A small network was trained on made-up records. Each row is its average activation on records with the value named, seen along a few directions.
Values that are neighbours, or in one group, have similar rows; names and order tell nothing.
Random noise pushes rows far along 9 fixed directions. That doesn't count. These rows show it; they differ only by the noise:
[-280  -58   56 -146 -475 -407 -246  138  279  287  404  141 -225    9
 -259 -114  526 -269  -53]
[ 536   65  116   84  490 -315 -342   41   31  332 -174  -17 -511  410
 -346  364 -428 -118 -219]
[ 260  208  -34  239  192  -82  -13  234 -217  521 -372   37  126 -195
 -146  310 -406 -102  165]
[ -66 -406  280  537 -449 -273    2 -235   82  296 -294   -7 -109 -198
  -26  293  189  221 -182]
[-350 -121   -6  151  454 -493  385  -85  -42  401 -195   91 -119 -187
  -16  -62  -28  196 -386]
[-116 -157   70  445 -429 -345 -209 -154  453  144 -174 -101 -676  405
 -110  389  249  333 -568]
[-338  -65   90 -351  240 -498  211   77 -121  208  245  230   92 -173
  -27 -335  123 -240 -112]
[ 190   40 -550 -302  334  220 -278  145  146   -3  320 -322 -263  204
 -193 -101   78 -206  -46]
[  -5 -120   35   96  -33  -15   -9 -108  213  135  -93 -144 -270  116
 -140  273   -5   39 -199]
[ 148  -67 -346 -611  203 -354 -224  -18   20 -140  454 -220 -340  467
  155 -326  128 -174 -359]
[ -18 -456    1  149  673  507  277 -289  -51 -485 -218 -224   12  -76
  -14   91 -240  167 -224]


Values of TEKO:
dadal: [ 306   53 -240 -305   57  570 -286  -14   30 -499  114 -271 -196  370
  242    3 -214  131  -91]
lona: [ 101  203 -284  118  -63  247 -171   94  247 -114   51    1 -110   54
 -319   20  106   24  145]
parus: [  44   64 -374  640  -30  925 -199  330  242 -316 -260 -112   36 -154
 -372  362   19   87  246]
posu: [-125   34  293  115  187 -113  -49  192  123 -277   38  480  -75   54
 -475  -80   28 -117   63]
zapov: [-234  161 -233  161  558  349  314    4 -111 -397 -158   17  257   60
  234 -119 -110  176 -112]
nekof: [ 115  -61   30   71 -331  544   -4 -174  -25 -101 -134 -294  -16 -167
   26  179 -127  161  117]
kural: [-111 -254   76  116  129  -32  260 -410   84  168   42  -47  158 -228
   54 -105  289   60   28]
zut: [ 298    1 -504 -105 -430 -574 -223 -192 -119 -334   78 -185  -87  395
  661 -404  282  347 -272]
zif: [-510  208 -339  418  105  298  404  -67  164  -40 -191   73  242 -335
  -24  -82  217  325   90]
ladef: [ -36   -4   14  415 -327  260 -302  213 -126  -78   94  160  330 -208
  -10  -18  291  -29  400]
mobur: [  77 -607  267  318  144  152 -456   16  -14 -171  311  256   22 -399
 -544 -220  430 -337  184]
mis: [ 100  -18 -313 -282  138 -551  104 -128    3  658   35 -344 -385  -28
  230 -279   83  284 -280]
modag: [ -66  124  565  164  -20 -216   21   69 -246 -125 -175  349  131   63
  263   38 -293  159    2]
kam: [ 191  106   90 -122  -99 -456 -103 -227  -62  100    1  103   -7  329
  196  -33  -45    8  -65]
tasi: [ -63   -6  182  548 -559  -76 -116  338 -174 -155 -201  458  334 -242
  -68    6  123   26  251]
kiko: [ 361  216  565 -222 -672 -113 -212   25 -160 -196 -148  -20 -145  346
  108  232 -349 -103   71]
fab: [  73  313    7  -24 -106  -25   63  119 -157  325  -25  -33  211  -43
  269  134 -134   43  206]
gibob: [-463   38  176  256  256  169  294   96    0 -180 -125  235   39 -170
  107 -174  -50  332  -67]
The values of TEKO form a line.
List every value one step from ladef, in the order listed.
Answer: zapov, fab
List every value one step from zut, in the order listed.
Answer: lona, zif
List every value one step from mobur, in the order listed.
Answer: parus
List every value one step from gibob, in the order listed.
Answer: dadal, modag
Fewest steps between posu and mis?
Answer: 12

Values of VES:
pedun: [ -52  216   17  172   85  308  169 -167  308  166 -255 -260 -310  130
 -133  403 -234  236  -89]
rezuf: [ 186 -102  211   67  -86  250  124 -303  140   76 -180 -191  -11  -79
  -73  223 -175   77  189]
vovof: [ 417 -908  811  250 -512 -147 -104 -893  195 -334  -89 -136 -203  148
   90  229  163  234 -141]
pude: [-327   89  213  767 -282 -256 -151  233   26 -229 -262  550   53   10
  -42   31  167  276 -102]
dinip: [  86  432   62   34 -569 -517  -58  112  120  729  -88  164  -21   72
  -60  240   -3  -60  210]
vesof: [  77   -8    1 -277   64 -210  237  -40 -260   26  -98   -8  234  -54
  200  -43 -132 -144  -15]
rira: [-212  151  -44 -353 -187 -311  132  207  -33    8  145   64  -78   85
  222 -149   -4   18 -210]
sasir: [-102 -156  379 -111   44  -58 -173   63  155   63  137  223 -120  -72
 -418   48   85 -313   18]
beva: [-417  243 -362  -71 -268 -505  254   22  144  126  -27  -89 -172  280
  303  -61  245  225 -524]
kapo: [-234  153   33 -204  390 -193  220   41 -284 -242   25  145  117   65
  315 -318 -168   73 -187]
mun: [ 605  -84 -419 -220  -95  651 -277 -217  126  190  146 -737 -146  176
   49  297  -65  -79  256]
mev: [-209 -355   78  244   40  169   38 -242  154 -356   99   65   27  -42
  -49  -66  313  132  -91]
lupot: [-435  -63  -12 -445  279  -90  167   30  185 -254  290   63 -250  141
  -33 -269  193  -59 -366]
ven: [-418 -146  365  258 -156   79   24  263  -60 -501  -36  403  107 -197
  -58  -87   73   42  -85]
dule: [   6 -155 -109   44  175 -202   60 -100 -102  -70 -118  -37 -127   57
   76  -88  -21  102 -328]
vos: [ -32 -150 -244  360  -38 -133   -1  -89 -183  191  -56  -54  -24 -283
   92 -262  243  331   27]
meda: [ 321   36  189 -568  150  116  114 -168    7  371  139 -257   38  105
   57  242 -310 -300  175]
mab: [  14  275 -157 -162  -71  -36 -250  235   -6 -540  135   96   12  513
  212  -77  -25  -68 -142]
The values of VES form a line.
Going along VES from rira by way of its neighbour ven, in what order are rezuf, vovof, vesof, beva, mev, meda met?
Answer: vesof, beva, mev, vovof, rezuf, meda
List every value one step from sasir, in the order listed.
Answer: lupot, dule
List every value one step from pedun, in the order listed.
Answer: kapo, vos
Fewest steps between mab and mun?
Answer: 9
